Each row below holds a small network's activations on one input, seen along a few directions.
Each table varies a few parts of the input and shows all the possible inputs, shuffled.
Descriptions start from the smaller parts, as in this example, which fits no table here: line(6) and (point or ring(11) or (values(3) and ring(8))).
Shared parts are said once, and a part with two or three values counts as separate values.

Rows:
row 1: 11.2 1.6 -7.7 19.3 43.6 21.5 -20.0 -0.1 31.3 15.3 -11.7
row 2: -4.8 25.9 -22.2 2.8 21.2 17.0 21.8 -18.5 10.1 40.4 1.1
row 3: 33.9 7.4 25.4 27.0 22.8 32.8 -5.4 14.6 -9.5 -15.5 -8.8
row 4: 34.0 2.7 -7.5 19.0 -0.2 13.8 -24.9 14.0 -19.4 -34.2 -10.4
row 5: -82.1 -20.0 38.9 -46.4 -13.3 -47.0 37.0 -27.5 12.8 -34.2 55.0
row 6: 23.1 -29.1 -5.0 -1.5 11.7 -6.4 -30.5 9.5 14.7 24.3 -25.6
row 7: -74.2 -43.8 60.2 -8.5 5.1 -57.7 -20.1 -8.8 20.2 -57.6 46.7
row 8: 1.5 9.8 -29.4 -10.4 -41.8 0.7 7.9 -3.1 -10.1 18.1 -14.0
row 9: 17.6 31.1 4.2 11.7 0.8 25.6 40.5 6.4 -21.2 11.0 8.1
row 10: 11.5 24.9 -25.9 1.7 -19.6 10.9 24.4 9.2 -32.5 -6.2 -1.2
row 11: 8.2 1.3 -17.9 -16.0 -9.6 -15.8 15.0 -6.2 1.4 45.7 -18.8
row 12: 20.2 -11.8 -13.1 1.3 -20.7 4.6 -45.6 10.5 2.1 -7.0 -20.3
Question: Changing only one part turns row 6 into row 11. The same change can be made to row 4. Which row results?
Answer: row 10
Question: What is each input in this table made of?
Answer: values(2) and (point or ring(5))

Rows:
row 13: -7.1 -15.2 -22.2 -3.2 28.3 -8.2 -18.2 -9.5 37.2 43.2 -17.6
row 14: 43.3 -17.2 -11.2 5.3 -15.1 4.2 -39.5 19.1 -9.0 -8.1 -34.6
row 15: 12.9 -28.9 21.1 17.6 35.9 -1.0 -43.4 9.9 27.1 6.9 -12.1
row 16: 5.2 25.9 -28.9 -13.4 -38.0 9.4 35.1 -7.2 -18.6 38.8 -11.2
row 17: 2.4 2.1 35.9 31.7 35.4 19.0 -18.8 4.8 9.3 -36.5 12.2
row 18: -19.0 14.8 -2.6 -16.1 18.9 7.2 38.7 -19.8 23.9 44.2 9.8
row 19: 29.0 9.3 0.4 19.6 -15.6 28.5 -17.4 22.0 -29.3 -48.0 -1.5
row 20: 25.0 0.6 -47.4 -10.7 -27.1 -6.9 -21.2 -1.2 -2.9 36.2 -32.8
row 21: 11.3 33.9 -8.7 7.9 -20.4 13.3 44.4 12.0 -42.4 -16.1 11.4
row 22: -89.7 -47.8 40.7 -46.5 -38.7 -77.3 -3.3 -18.5 11.7 -52.1 47.5
row 23: -13.3 22.4 22.7 7.8 36.4 11.7 43.5 -11.5 -7.1 -8.5 28.9
Question: What is each input in this table made of?
Answer: point or (values(2) and ring(5))

Rows:
row 24: -55.2 15.6 -21.9 -4.5 8.4 -20.4 23.1 -11.5 -10.2 -44.7 40.9
row 25: -32.3 -1.6 -17.1 7.2 2.2 23.0 -49.2 -15.7 45.3 -15.0 3.9
row 26: -31.4 30.8 26.4 4.6 22.0 33.2 34.4 -23.9 25.0 1.8 31.3
row 27: 47.8 -11.3 24.4 38.7 51.8 2.2 -20.3 29.2 -11.6 -17.3 -8.7
row 28: 8.7 3.3 -8.2 32.3 73.3 7.0 -25.5 -1.3 16.2 -19.2 2.1
row 29: -29.3 -28.4 -35.5 -19.0 8.2 -32.0 -33.7 -14.5 40.3 36.6 -9.7
row 30: -29.1 3.5 7.5 -23.7 28.9 -19.1 47.7 -27.9 20.0 47.5 16.6
row 31: -1.8 6.8 8.9 23.3 42.9 42.8 -28.6 -14.3 47.1 5.2 0.1
row 32: 2.7 15.3 59.6 11.6 4.1 31.4 38.4 4.6 -4.3 3.5 16.2
row 33: 67.4 68.3 -69.1 19.6 -31.5 91.6 9.6 3.7 -28.2 45.4 -37.0
row 34: 32.6 -32.8 22.8 2.2 29.8 -15.3 -11.4 14.5 16.0 55.8 -31.4
row 35: 77.1 72.0 -92.0 29.8 -6.4 50.7 21.4 21.5 -55.6 23.8 -39.1
row 36: 62.0 40.9 -89.4 3.5 -26.8 31.3 31.2 2.9 -19.5 83.2 -57.3
row 37: -1.4 -20.8 -8.9 -3.3 48.2 -11.5 -15.5 -14.9 41.2 55.3 -15.2
row 38: 33.7 -20.8 33.8 6.5 -24.6 27.5 -45.8 20.9 4.4 -24.8 -21.8
row 39: 34.2 -6.4 41.9 29.2 24.8 40.0 -25.4 16.1 19.2 6.2 -14.3
row 40: -60.3 23.1 -1.4 -11.8 -17.5 12.2 14.7 -23.6 23.2 -19.3 38.0
row 41: -23.9 -7.6 -36.3 15.5 30.0 -14.6 -44.7 -3.2 13.8 -40.7 7.6
row 42: -39.1 13.1 12.8 -17.2 -59.9 2.8 5.3 -13.5 -5.3 -32.4 24.8
row 43: -9.2 -10.5 -2.2 1.2 -40.8 13.9 -60.1 -4.4 16.2 -28.8 -11.1
row 44: -32.4 4.2 -10.2 -9.0 -35.4 -31.8 15.2 -1.2 -38.5 -57.7 31.0
row 45: 12.5 8.4 39.9 20.4 30.4 -2.8 47.3 17.0 -37.9 -21.1 21.0
row 46: 46.5 -27.8 13.8 16.8 1.1 -12.5 -38.4 33.6 -26.3 -48.8 -13.0
row 47: -0.1 -25.6 30.9 -39.6 -35.7 -38.3 37.0 5.0 -19.5 20.9 -5.0
row 48: -25.3 25.8 7.8 12.7 51.3 1.2 42.0 -11.6 -8.8 -23.4 32.7
row 49: 3.0 -10.5 39.3 -17.2 10.8 -22.4 52.4 -0.6 -6.8 48.7 -0.6
row 50: 0.5 -17.6 -23.2 10.4 -15.3 -26.0 -53.6 8.2 -15.7 -54.6 -4.0
row 51: -35.8 -12.2 -7.6 -44.2 -50.6 -50.8 22.5 -16.3 -5.6 13.8 10.6
row 52: 30.4 -47.0 14.8 -20.3 -17.9 -29.9 -28.3 20.5 3.2 27.0 -39.5
row 53: -8.5 -36.7 -21.8 -24.9 -33.1 -42.6 -41.5 -3.7 14.5 23.0 -25.5
row 54: 0.7 -0.4 51.7 -10.8 -44.0 17.6 19.9 9.0 -19.2 -26.2 12.0
row 55: 10.4 -9.5 28.8 -1.2 -18.9 -18.7 30.7 21.3 -52.2 -50.6 20.2
row 56: -55.3 -3.4 -20.3 -38.9 -9.8 -39.9 29.4 -25.9 19.6 27.0 24.6
Question: Changing only one part turns row 53 into row 50. The same change can be made to row 36. Which row results?
Answer: row 35
Question: What is each input in this table made of?
Answer: values(3) and (point or (values(2) and ring(5)))
Question: Which other rows does row 54 become when the values(3) part takes its other values? List them by row number.
Answer: row 47, row 55
Question: Which other rows does row 44 become when the values(2) part takes its other values? List them by row number.
Answer: row 50
Question: List by row number the other rows that have the values(3) part in common with row 43.
Answer: row 25, row 26, row 31, row 32, row 33, row 38, row 39, row 40, row 42, row 54
